A small network was shown many inputs. Here are its activations along a few directions, one row for each input.
Each table varies a few parts of the input and shows all the possible inputs, shuffled.
A made-up example of a description, with smaller parts first: one of 3 separate values, together with either a single point or one of 9 places along a line or (one of 5 places around a ring, together with one of 6 places along a line).
Shared parts are said once, and a part with two or three values counts as separate values.

Other details of the inputs shift rows strongly along two fixed directions, in all tables alike. That doesn't count.

Table:
r1: [  7  -3   0 -18  33 -16 -20  16 -12 -39  -2  50  18 -48]
r2: [  9   5  -9 -38  23 -26  15  26  12 -28 -38  37   3 -35]
r3: [-15 -19  34  17 -32   7 -13   0  26  30  39 -31  -4  10]
r4: [ 14   1 -34  20  36  22  -4 -43 -58   3   6  -6  -5  21]
r5: [-18  -1  19 -11 -50  -7   9  13  16  32   4 -31 -42  11]
r6: [-22   4  39  18 -60  26  -4  -4  31  51  24 -45 -28  40]
r7: [-20 -13  24 -24  15 -32 -31  42   6 -36  -1  42   8 -54]
r8: [-25   3  22  -1 -50   4  -9  17  18  39  -5 -39  -8  15]
r9: [-12  -1  13  -6  32 -58 -24  30  23 -32  -1  21  33 -20]
r10: [  0  18  -3 -17  17 -15   4  17  20 -37 -29  45  32 -30]
r11: [ 25  -8 -35  26  16  37  20 -35 -26  -5   5 -16  24   4]
r12: [ 32 -13 -26  14  19  49   5 -39 -50  -3  12   1   2  10]
r13: [ 29  -5 -31  14  25  41   4 -29 -47 -13   7   3   1  -5]
r14: [-22   7  13  -5 -22  -4   0  18  18  -1 -15  -2   6  -5]
r15: [  4  14 -22  12  -7   8  25 -32 -21  38  -2 -30 -41  50]
r16: [ 15 -10 -36  15  12  33  22 -39 -38  -5  -3 -25  29   1]
r17: [-18 -16  51  -8  -9 -13 -37  31  24   0  33  19 -17 -23]
r18: [-33   5  41   9 -58  -8 -17  35  49  30  13 -22 -21  12]
r19: [ 18  28 -35  15  21  16  18 -35 -28  -4 -23 -20  15  40]
r20: [  5   4  -2   9 -47  22  21 -11   4  43  14 -42 -49  32]
r21: [ 24  -4 -36  17  11  30  19 -43 -33   0   4 -19  31   2]
r22: [-12 -22  28  -9  13 -36 -19  40  42 -32   7  44  31 -36]
r23: [ 19 -12 -35   9  14  30  16 -32 -35   5  -7 -29  32  -1]
r24: [ 16   5 -17  -2  49 -15 -19  -8 -34 -32  -5  20  11  -8]
r25: [ 20   6  -8   3 -19  38  34 -35  -5  29   9 -27 -38  35]
r26: [-23  10  38  -6 -39 -47 -12  31  31  36   8 -28 -49  30]
r27: [ 34  15 -40  -6   5  25  40 -37 -27   1 -17  -4 -11  10]
r28: [ 10  -9 -10 -24  43  -8 -17  16 -23 -39 -18  40  24 -49]
r29: [-38 -11  29   8  -3 -49 -30  29  31  10  20  -1   6  -1]
r30: [ 15   2  -4 -29  25 -20  18  20  25 -37 -22  58  -1 -22]
r31: [-31  -3  47   4 -58  -8 -18  30  50  32  15 -14 -17  20]
r32: [ -8  23 -15  -7  48 -27   3  10  10 -36 -33  48  26  -6]
Description of these inputs: one of 4 places along a line, together with either one of 2 separate values or one of 6 places along a line.
Changing only the place on the line of 4 turns r28 into r2. The same change can be made to r17. Which row results?
Answer: r25
Change only the place on the line of 6 in r10. List by row number the other rows that result.
Answer: r6, r8, r14, r18, r31
A walk changes only the place on the line of 4. It starts at r1 and steps to r21. List the rest of the walk in order.
Answer: r10, r27

Table:
r33: [-20  -9  29  -3 -13 -24 -23  30  24  -2  12  12   5 -19]
r34: [-20  -6  30  -6 -10 -27 -27  25  18   4  17   4  -3 -12]
r35: [  8  -5  -9  12 -10  24  -2 -20 -19  17  13 -26   1  18]
r36: [  5  -6 -16   8  11  12   3  -9 -15  -7   1   0  11  -2]
r37: [-25   9  25  -4  -9 -31 -14  27  29   2   0   8  -4   1]
r38: [ 16  -4 -15  16   2  31   7 -31 -27   9   6 -28   7  17]
r39: [ 21   9 -24  -4  21   8  11 -13 -18 -16 -17  13   3  -4]
r40: [-17  -1  21  -3 -24  -4 -12  13   6  22  11 -15 -24   5]
r41: [-14 -11  12  13 -24   3 -10   2   2  20  17 -22  -6   4]
r42: [ -3   5  -4  -5   3 -11   9   3  11  -1 -12  -1  10  -2]
r43: [ -7   4   3 -19  20 -36   0  30  27 -28 -21  33  20 -21]
r44: [  1  -2   6   4 -18  13   8  -7   5  20  10 -15 -14  10]
r45: [ -9   0  15   2 -27  -9  -6  10  17  18  12 -16 -25  10]
r46: [  1   5  -9  -3  12 -15   7   2   6  -4 -14   4   7   2]
r47: [  6   1  -7   6 -11  23   8 -15 -19  17   1 -20 -14  15]
r48: [ 19   1 -29   4  32  19  12 -23 -25 -23  -9  17  27 -13]
r49: [ 11  14 -22   4  26   6  15 -14 -10 -20 -21  14  18   7]
r50: [-19  -7  28 -17 -13 -22 -12  27  31  -1   2  16  -7 -18]
r51: [-10  10   3  10 -17   6   4  -7   9  17  -1 -19  -2  20]
r52: [  9  -5  -4  13  -3  18  -1 -20 -19  11  10 -26   1  16]
r53: [ -4   5   1 -12  14 -27   5  18  19 -20 -19  22  18 -15]
r54: [-21   8  24  -7  -5 -30 -11  31  36 -10  -9  19   8  -9]
r55: [  2  -3   4   3 -17  12   6  -3   4  20  10 -14 -16  15]
r56: [  9  -2  -9  -5   9   9  10 -10 -11  -7  -7  10  -1   0]
r57: [ 25  10 -29  -7  36   6  23 -11 -10 -40 -23  32  17 -17]
r58: [-21  -6  29 -17 -10 -27 -16  27  24   0   6  16 -14 -13]
r59: [ -9 -10   1  18 -20  10  -9 -10  -9  27  18 -30 -13  15]
r60: [ 23   4 -23  -3  32  10  17 -14 -13 -19 -14  23   6  -6]
r61: [ -3  -2   9   5 -21   8   3  -7  -1  28  16 -22 -24  19]
r62: [-19  -3  27 -11 -14 -22 -19  32  23   6   3   8 -16 -12]
r63: [ -7   4  17 -24  19 -43  -7  42  33 -41 -13  52   7 -37]
r64: [-24 -12  29   8 -39  -8 -24  19  17  29  27 -23 -13   8]
r65: [  7  -4  -7  17 -13  23  -4 -25 -22  27  16 -34  -7  23]
r66: [ 12   2 -19   3   0  29  13 -18 -22   8  -5 -12  -6  12]
r67: [ 11  -4 -17  20  -6  29   6 -30 -31  17  11 -25   0  20]
r68: [ 13  -3 -11  -1  25   7  -1  -6 -11 -20  -5   9  20  -6]
r69: [ -9   3   1   4 -17  -6   5  -5   2  25   4 -28 -10  22]
r70: [  1  11 -12  17  -9  17   8 -23  -9  21  -2 -26  -7  34]
r71: [ -2   2   6  -8  -4 -10   1  15  17  -9  -1  11  -6  -6]
r72: [ -8  -6  18  -7   8 -17 -16  19  17 -15   3  12  14 -21]
r73: [ 14   7 -20   7   0  20  18 -26 -21   7   3 -17 -13  18]
r74: [ 25  12 -29 -16  45   1  17  -6 -12 -46 -31  44  26 -29]
r75: [ 12   8 -21  -8  31 -12  17  -3  -4 -26 -25  21  22  -7]
r76: [ -5  -7   4  15 -17   8 -11  -8  -8  23  17 -22  -8  13]
r77: [ 11  -2 -10   2  16   6  -1 -10 -16 -12   0   6  14  -4]
r78: [ -2  -3  13  -6  -3 -10   0  14  14  -1   2  13  -8  -5]
r79: [-19  -8  28 -16 -15 -22 -15  31  30   0   3  16 -11 -12]
r80: [ 16  17 -31  -6  48   0  18  -6  -5 -44 -34  41  33  -9]
r81: [ -5  -1   7   3 -22  13   0   0  -2  19   4 -19 -15   8]
r82: [ 10   4 -10   5 -19  21   8 -14 -14  18   2 -24 -14  19]
r83: [ -7  -5  15  -5   3 -16 -15  17  12 -11   5  14  13 -19]
r84: [  9  -5 -24  18   1  32  12 -32 -28  10   6 -23   6  10]
r85: [  1   3   5   5 -29  12   2  -6  -3  23   5 -25 -17  14]
r86: [-13  -6  13  10 -20  -1 -15   1  -3  22  21 -19 -10   9]
r87: [ -6   2  17 -11 -10 -21  -9  24  15  -4  -3  11  -9 -11]
r88: [ -4   5   8  -9  -6 -13  -6  11   4   0   0   4 -11  -5]
r89: [ -4  -3  11 -23  21 -25  -4  26  22 -35 -16  48  12 -34]
r90: [ 16   7 -23  -8  27  17  16 -11 -17 -22 -19  19  13 -15]
r91: [-16  -6  32   0 -37  -9  -8  19  27  28  18 -15 -23   6]
r92: [ 20   1 -26  -7  32  12  15 -20 -19 -21 -17  23   8  -6]
r93: [ 22   0 -23   3  38  11   4 -19 -23 -23 -10  10  20  -5]
r94: [-19 -12  19   9 -23  -9 -16  13   7  17  18 -16 -10   1]
r95: [ 15   0 -16   4  29  11   3 -20 -25 -14  -2   0  14   0]
r96: [-17  -7  28  -8  -8 -23 -23  27  25  -4  11  11   8 -21]
r97: [ 14   7 -19   6  -4  23  20 -24 -12   4  -1 -14  -7  11]
r98: [  6  -4 -20  16   5  21   7 -27 -31   9   9 -20   0  12]
Describe the family of inputs behind these rows.
Answer: one of 6 places along a line, together with either one of 2 separate values or one of 4 places along a line or one of 5 places around a ring
Changing only the place on the line of 6 turns r40 into r90. The same change can be made to r34. Which row results?
Answer: r96
Changing only the place on the line of 6 turns r60 into r55. The same change can be made to r62. Which row results?
Answer: r66
List by row number the other rows that have the place on the line of 6 in common with r56.
Answer: r47, r49, r52, r63, r67, r75, r77, r78, r87, r94
Change only the choice among 2 separate values in r42. List by row number the other rows that result.
Answer: r51
Change only the place on the line of 4 in r86. List by row number the other rows that result.
Answer: r34, r95, r98
List by row number the other rows that have the place on the line of 6 in common with r33.
Answer: r38, r41, r53, r54, r57, r81, r83, r85, r89, r91
